A small network was shown many inputs. Here are its activations along a few directions, one row for each input.
Each table varies a few parts of the input and shows all the possible inputs, shuffled.
A made-up example of a description, with smaller parts first: one of 6 places along a line, together with either a single point or one of 9 places around a ring or (one of 3 separate values, together with one of 5 places around a ring).
Shared parts are said once, and a part with two or three values counts as separate values.
In the rows, 128 means zero.

Other details of the inputs vary at random and push rows far along two fixed directions, the same in every table; ignore that.

A family of inputs:
r1: [119  48  21 154 125 148 143 192 184 123  56 187  62 125 100 113]
r2: [130 203 224 194  99 124 100  77 159 169 106  24 106 226 140 139]
r3: [147 120  87 138 125 124 153 152 173 141 104 120 100 157 123 130]
r4: [110  45  20 182 144 118 139 183 210 184  23 156  50 158 118  92]
r5: [ 82  96 114 200 148 116 114 123 139 157  73 128  80 126 135  90]
r6: [104 170 251 194 134 126  78  52 128 161 122  33 115 183 158 117]
r7: [124 158 160 182 110 129 118 107 169 166  86  65  91 198 133 127]
r8: [ 72 169 243 211 146 127  91  65 133 180  99  42 116 179 162 120]
r9: [ 83 106 136 183 145 129 112 122 136 147  82  91 109 154 126  86]
r10: [ 67  90 131 180 159 123 113 125 144 180  72 123 109 128 137 102]
r11: [117  60  42  93 151 142 140 168 121  94 117 200 141  74 119 123]
r12: [170 171 149  46 118 125 148 121  64  70 228 150 177  67 128 155]
r13: [126 136 167 105 137 133 115 112 101 119 159 123 163 111 141 141]
r14: [141 177 176 164 102 136 114 106 154 143 116  75 110 190 126 144]
r15: [190 152  98  52  93 132 148 160 116  83 182 173 154 111 105 169]
r16: [182 182 147  43 111 111 145 113  63  73 242 168 195  72 135 170]
r17: [151 145 127  54 131 144 152 131  83  62 197 147 196  87 122 158]
r18: [170 102  37  68 105 128 161 179 138 101 136 190 124 104 104 147]
r19: [ 74  79 132 175 159 130 105 124 146 171  70 117 112 133 134 100]
r20: [137 124  97 140 109 139 138 145 158 129 100 126  97 153 115 134]
r21: [168 161 147  33 119 131 160 134  61  69 230 137 196  76 120 150]
r22: [ 98 189 252 188 135 136  83  58 122 142 127  30 147 191 156 131]
r23: [ 99  98 106 134 145 114 131 148 117 154 116 144 125 103 123  99]
r24: [ 91 138 169 148 148 129 128 108 119 143 125 103 138 125 140 128]
r25: [ 79  60  49 150 160 130 156 165 134 130  82 185 110  84 123 110]
r26: [121 160 164 123 134 118 124 112  97 124 164 132 166 112 144 148]
r27: [142 132 153 100 130 126 111 107 104 115 166 131 146 107 137 134]
r28: [103  26  22  99 162 150 156 182 128  94  98 209 111  56 119 117]
r29: [173 174 134  54 114 110 141 125  63  79 227 167 188  68 127 155]
r30: [ 52  32  67 192 170 128 114 156 162 177  29 165  71 109 136  84]
r31: [ 81  46  43 141 157 126 153 177 134 139  79 174  90  83 115  85]
r32: [166 227 228 130  89 131 113  89 127 119 171  59 146 190 129 168]
r33: [148 161 138 142 111 122 139 123 160 142 117  87 111 174 132 139]
r34: [159 115  71 101 108 136 141 163 147 117 122 168 116 127 107 144]
r35: [151 160 163  96 125 135 120  96  96  83 181 115 157 120 136 145]
r36: [138 183 191 127 123 117 123  86  93 111 181 108 150 125 147 146]
r37: [ 85  38  54 132 164 145 146 165 139 125  77 173 107  84 120 104]
r38: [138 126 119 152 111 146 122 146 163 123 106 134  98 157 113 137]
r39: [121  53  40  83 146 126 152 183 110 114 127 193 133  63 109 102]
r40: [146 100  60 116 110 132 142 166 155 129 101 165 103 132 109 133]
r41: [229 210 134   8  82 116 172 137  98  78 250 140 202 115 122 190]
r42: [171 152 127  56 119 127 126 125  78  73 203 153 181  86 122 142]
r43: [159 126 111  70 125 130 126 124  96  81 181 162 163  92 127 141]
r44: [ 85  33   8 135 161 135 161 186 134 109  80 221  97  60 123 111]
r45: [ 95 181 239 193 128 114  80  72 121 174 119  28 145 195 141 101]
r46: [ 88  87 122 175 151 126 114 117 142 150  85 127  81 124 141 101]
r47: [119  84 124 157 136 152 114 116 180 171  29 140  87 161 125  92]
r48: [ 87 199 252 198 135 108  92  63 117 183 130  47 155 179 155 131]
r49: [151 141 132 132 105 136 115 142 151 128 128 138 119 153 113 144]
r50: [116  85 124 161 139 159 123 116 180 156  28 133  80 161 127  94]
r51: [149 177 167 145 100 120 116 106 150 159 123  79 121 187 131 142]
r52: [177 171 151  34 117 119 139 115  68  79 236 160 188  70 134 166]
r53: [ 82 165 207 208 135  99  98  91 122 191 106  62 126 173 145  98]
r54: [213 197 126  27  86 123 163 135 104  86 226 140 185 117 118 184]
r55: [ 64  84 102 207 153 114 129 141 143 172  58 122  84 134 129  78]
r56: [100 175 235 207 131 125  73  58 128 156 108  28 116 191 147 103]
r57: [ 52  10  33 194 175 137 116 165 175 166   9 168  80 120 119  72]
r58: [148 183 213 109 121 128 108  83  86 107 189  82 158 125 140 139]
r59: [136 200 217 187 107 109  99  81 167 192 106  28 113 226 147 134]
r60: [176 152 139  38 120 125 131 127  69  77 222 155 185  69 125 149]
r61: [157 128 103  57 128 119 140 144  81  92 192 181 161  59 123 137]
r62: [153  77  33  98 112 139 147 191 155 107 111 204 105 106  97 135]
r63: [157 163 130 124 104 129 145 125 149 130 137  99 121 162 126 147]
r64: [172 101  30  72 112 129 182 183 151  95 141 179 122 106 111 144]
Description of these inputs: one of 2 separate values, together with either a single point or one of 11 places along a line or (one of 4 places along a line, together with one of 5 places around a ring).
- Changing only the choice among 2 separate values turns r14 into r34. The same change can be made to r5. Which row results? => r29
- Changing only the choice among 2 separate values turns r1 into r62. The same change can be made to r46. Which row results? => r52
- Start at r45 and move only the place on the line of 4, one step at a time. The first step leads to r39. Which rows follow, in order? => r23, r53

A family of inputs:
r65: [133 174 185 118 122 140 131 108 112 105 162  88 160 147 134 153]
r66: [112 104 126 183 131 117  98 123 160 173  74 122  81 155 131  97]
r67: [133 197 194 135 118 100 126 100 100 140 178  77 156 143 143 141]
r68: [158 181 175 112 106 142 128 107 128 110 155  91 153 160 129 155]
r69: [109  93  91 145 137 109 122 144 130 151 107 150 109 108 125 104]
r70: [136  98 105  95 137 152 132 139 131 104 121 153 134 109 121 129]
r71: [169 165 144  52 116 148 152 127  96  70 197 134 191 107 123 170]
r72: [112 173 189 146 131 120 129 103 108 137 154  84 152 142 140 136]
r73: [134 171 205 115 126 128 110  88 103 135 161  94 165 138 143 138]
r74: [124 112 102 147 127 133 131 135 137 115 110 138  99 126 125 124]
r75: [160 151 100  90 110 117 159 151 113 103 178 151 144 107 119 152]
r76: [139 134 102 101 125 118 156 149 123 130 146 137 151 119 123 139]
r77: [152 126 100  77 125 121 149 147 117 123 154 154 152 104 121 136]
r78: [109  62  57 138 146 115 130 161 141 150  87 175 100 100 121  92]
r79: [121  94 120 124 142 142 114 126 126 114 112 149 123 112 126 113]
r80: [119 172 166 145 122 109 135 118 124 153 143  84 143 157 135 136]
r81: [ 87 164 204 195 140 114 104  88 124 165 114  64 123 163 149 116]
r82: [ 95 155 198 189 134 134 108  92 135 147 109  61 118 172 141 122]
r83: [ 97 125 160 175 141 133 101 102 129 135 108 100 110 144 140 115]
r84: [156 189 182  95 113 115 136 105 110 132 181  94 175 145 135 155]
r85: [166  91  35  63 118 131 166 181 137  99 139 202 130  90 107 144]
r86: [104 115 122 180 128 138 122 130 164 144  73 104  89 168 125 117]
r87: [112 132 142 176 124 134 123 119 149 137  99  98  98 161 129 121]
r88: [129 136 104 115 126 110 157 149 114 127 156 137 140 108 125 132]
r89: [170 177 188  96 108 136 109  93 105 100 177 113 156 137 131 146]
r90: [173 199 164  91 100 111 140 118  95 101 208 114 161 121 131 164]
r91: [100 116 114 192 128 119 124 140 170 173  69 105  81 170 126 112]
r92: [130  77  49 119 132 136 139 160 134  97 113 186  98  94 117 120]
r93: [157 123 109  89 115 138 127 132 110  86 158 163 133  99 118 140]
r94: [123  64  47 109 139 120 142 167 135 139 101 186 112  91 119 105]
r95: [157 118  84  90 115 119 134 152 115 106 158 177 127  90 117 135]
r96: [132  59  54 117 131 148 128 158 152 116  80 185  91 109 115 110]
r97: [125 106 102 101 138 136 147 142 128 120 125 153 144 107 125 132]
r98: [ 93  93 135 176 145 147 111 118 167 152  59 106  98 161 133 109]
r99: [125  75  35 130 130 117 140 174 141 124 108 190  89  93 116 113]
r100: [112 111 107 178 127 124 125 141 172 170  70 112  91 168 125 115]
r101: [131 179 176 107 126 125 142 114 100 117 174 100 173 131 134 153]
r102: [104 113 171 167 139 144  94  99 144 149  84  97 109 156 140 109]
r103: [156 109  87  87 119 148 145 147 141  95 128 163 130 118 116 142]
r104: [141 119 113  77 135 137 144 139 113 111 148 157 158  96 123 136]
r105: [101  63  66 127 150 128 129 155 122 126 101 183 113  79 120 104]
r106: [100 121 167 164 145 125 100 103 129 158 101 108 123 139 139 104]
r107: [167 134 104  82 113 128 139 143 130 117 151 153 137 118 117 143]
r108: [ 81 104 117 199 143 104 111 128 147 180  78 113  86 142 137  91]
r109: [ 89 111 130 167 148 120 116 121 124 148 106 124 115 122 138 108]
r110: [ 92 101 125 176 146 135 118 123 139 133  88 114  98 134 135 112]
r111: [ 93 142 210 197 137 132  77  75 135 157  97  67 110 171 144 110]
r112: [120 168 185 135 130 129 127 104 121 142 140  84 159 152 138 139]
r113: [204 181 141  30  95 125 144 128  87  82 225 155 181  97 123 171]
r114: [161 125 113  86 117 148 133 133 133 101 136 149 132 121 117 139]
- Describe the family of inputs behind these rows. => one of 5 places around a ring, together with one of 10 places around a ring
- Changing only the place on the ring of 5 turns r68 into r76. The same change can be made to r93. Which row results? => r69
- Change only the place on the ring of 10 in r81. List by row number the other rows that result. => r72, r73, r97, r101, r104, r105, r106, r109, r112
- Change only the place on the ring of 5 in r75. List by row number the other rows that result. => r72, r82, r87, r88

A family of inputs:
r115: [105  67  79 141 149 137 120 143 141 127  84 165 102 106 125 104]
r116: [ 99  66  83 137 150 147 132 148 140 124  82 159 104 106 122 106]
r117: [104  62  78 140 147 145 123 148 139 121  83 167  97 101 121 103]
r118: [106 134 140 199 122 122 117 121 173 171  72  92  80 182 134 119]
r119: [162 150 133  59 122 129 134 127  88  89 195 156 176  87 127 155]
r120: [129  99  75 143 118 130 128 158 154 131  98 153  97 135 112 118]
r121: [110 163 177 197 116 121 105 109 155 167  96  64 104 193 131 122]
r122: [137 164 183 121 121 131 115  98  99 104 169 108 147 125 134 139]
r123: [175 156 114  63 111 132 161 140 114  89 183 136 161 114 120 159]
r124: [ 94  78  74 155 148 117 135 156 137 145  94 157 101 107 127 105]
r125: [108  87  97 129 147 126 130 146 136 143 101 153 123 111 127 111]
r126: [120  95  79 107 139 137 149 155 109  91 137 170 125  82 120 128]
r127: [100 150 193 193 131 109  91  88 133 178 102  74 107 166 142 101]
r128: [165 184 176 103 104 133 132 107 131 127 158 102 151 160 132 159]
r129: [103 164 199 170 133 116 112  91 125 170 119  68 135 163 143 116]
r130: [ 99 139 184 174 136 119 102  96 136 176  95  80 122 163 141 106]
r131: [132 163 193 174 116 126  96  89 156 165 103  60 105 193 139 122]
r132: [ 93  66  63 140 153 130 143 160 138 136  87 165 110  98 123 111]
r133: [186 170 124  72  96 128 148 134 116  93 187 150 148 118 122 166]
r134: [155 136 122 100 117 134 138 131 137 120 136 123 134 139 124 139]
r135: [122 105  86 111 139 130 145 147 110  97 142 164 134  90 126 129]
r136: [121 133 147 182 121 122 107 111 162 162  89  86  85 177 133 110]
r137: [131 180 183 119 123 117 124 103  95 117 181  98 163 127 139 148]
r138: [172 148  97  72 110 127 160 149 113  88 180 146 147 108 120 155]
r139: [198 186 148  54  94 132 144 122 110  91 199 141 167 123 124 175]
r140: [ 96  66  79 142 151 133 128 149 143 143  80 158 110 110 126 106]
r141: [156 151 130  72 120 123 135 127  85  89 198 153 168  87 127 152]
r142: [100  83  86 138 151 136 139 145 133 122  99 153 119 106 126 114]
r143: [150 142 126 104 112 137 133 139 135 120 136 128 143 144 116 143]
r144: [128 155 168 111 131 138 135 110 103 104 161 111 156 119 132 143]
r145: [155 176 155 110 109 129 143 119 133 124 153 108 145 152 129 159]
r146: [102  89  80 147 143 117 137 153 130 143 101 154 106 105 125 103]
r147: [101  70  77 155 147 130 121 144 137 127  87 162  95 107 126 102]
r148: [157 102  68  92 115 136 141 165 139 105 126 174 123 113 106 134]
r149: [112  96 109 128 144 139 127 132 129 123 108 145 129 115 130 118]
r150: [124  95  72 132 126 135 145 164 154 128  95 150 113 131 111 124]
r151: [127 161 170 120 132 121 130 112 109 133 160 105 160 128 137 138]
r152: [120 178 225 161 126 115  89  77 121 163 138  66 141 167 148 125]
r153: [104 151 200 185 132 116  88  84 136 181  98  72 114 170 143 102]
r154: [163 164 146  70 118 116 135 124  83  96 209 146 174  92 129 153]
- Describe the family of inputs behind these rows. => one of 5 places around a ring, together with either one of 3 separate values or one of 5 places along a line
- Changing only the place on the ring of 5 turns r115 into r149. The same change can be made to r148. Which row results? => r143
- Changing only the place on the ring of 5 turns r152 into r154. The same change can be made to r117. Which row results? => r122
- Change only the place on the ring of 5 in r141. List by row number the other rows that result. => r119, r132, r137, r140
- List by row number the other rows that have the place on the ring of 5 in common with r145. => r123, r129, r132, r142, r144, r150, r151
- List by row number the other rows that have the place on the ring of 5 in common with r126. => r118, r121, r124, r135, r137, r138, r146

A family of inputs:
r155: [141 210 243 120 123 103  95  67  79 139 200  75 170 135 157 140]
r156: [ 65  36  39 172 163 123 141 173 140 143  61 177  80  85 120  83]
r157: [114  34  93  98 158 198 101 120 124  62  83 187 120  80 118 104]
r158: [138 212 246 131 120 103  98  69  78 132 206  67 175 136 152 143]
r159: [145  79  18  72 127 142 189 196 150 105 119 192 127  98 106 144]
r160: [121 153 148 167 119 126 130 125 165 163  94  82 118 182 129 134]
r161: [ 84 136 167 179 145 121 117 106 115 152 112  82 133 143 144 111]
r162: [ 40  75 129 214 173 124 122 124 157 194  41  97  92 148 143  87]
r163: [ 94 176 212 185 134 106  97  82 110 156 136  73 129 155 151 118]
r164: [209 214 167  56  84 118 139 113  95  89 236 114 175 128 123 177]
r165: [ 66 104 163 216 152 104  80 104 145 210  62  97  93 158 143  77]
r166: [178 112  34  68 104 129 175 181 125  82 159 205 128  88 105 152]
r167: [180 169 234  99 106 193  83  66 140  75 136  87 143 184 133 163]
r168: [131  84  65 153 120 120 124 153 170 163  66 153  70 136 120 107]
r169: [195 194 130  46  91 125 167 140  98  71 222 138 174 112 111 179]
r170: [204 127  51  24  99 119 163 176 116  89 191 207 156  82 104 154]
r171: [ 89 114 125 217 127 122 112 129 189 182  40  73  71 200 129 102]
r172: [111  74  39  86 157 126 171 178 107  99 138 199 152  55 118 129]
- Describe the family of inputs behind these rows. => one of 2 separate values, together with either a single point or one of 8 places along a line
- Changing only the choice among 2 separate values turns r159 into r162. The same change can be made to r168. Which row results? => r155
- Change only the choice among 2 separate values in r156. List by row number the other rows that result. => r169
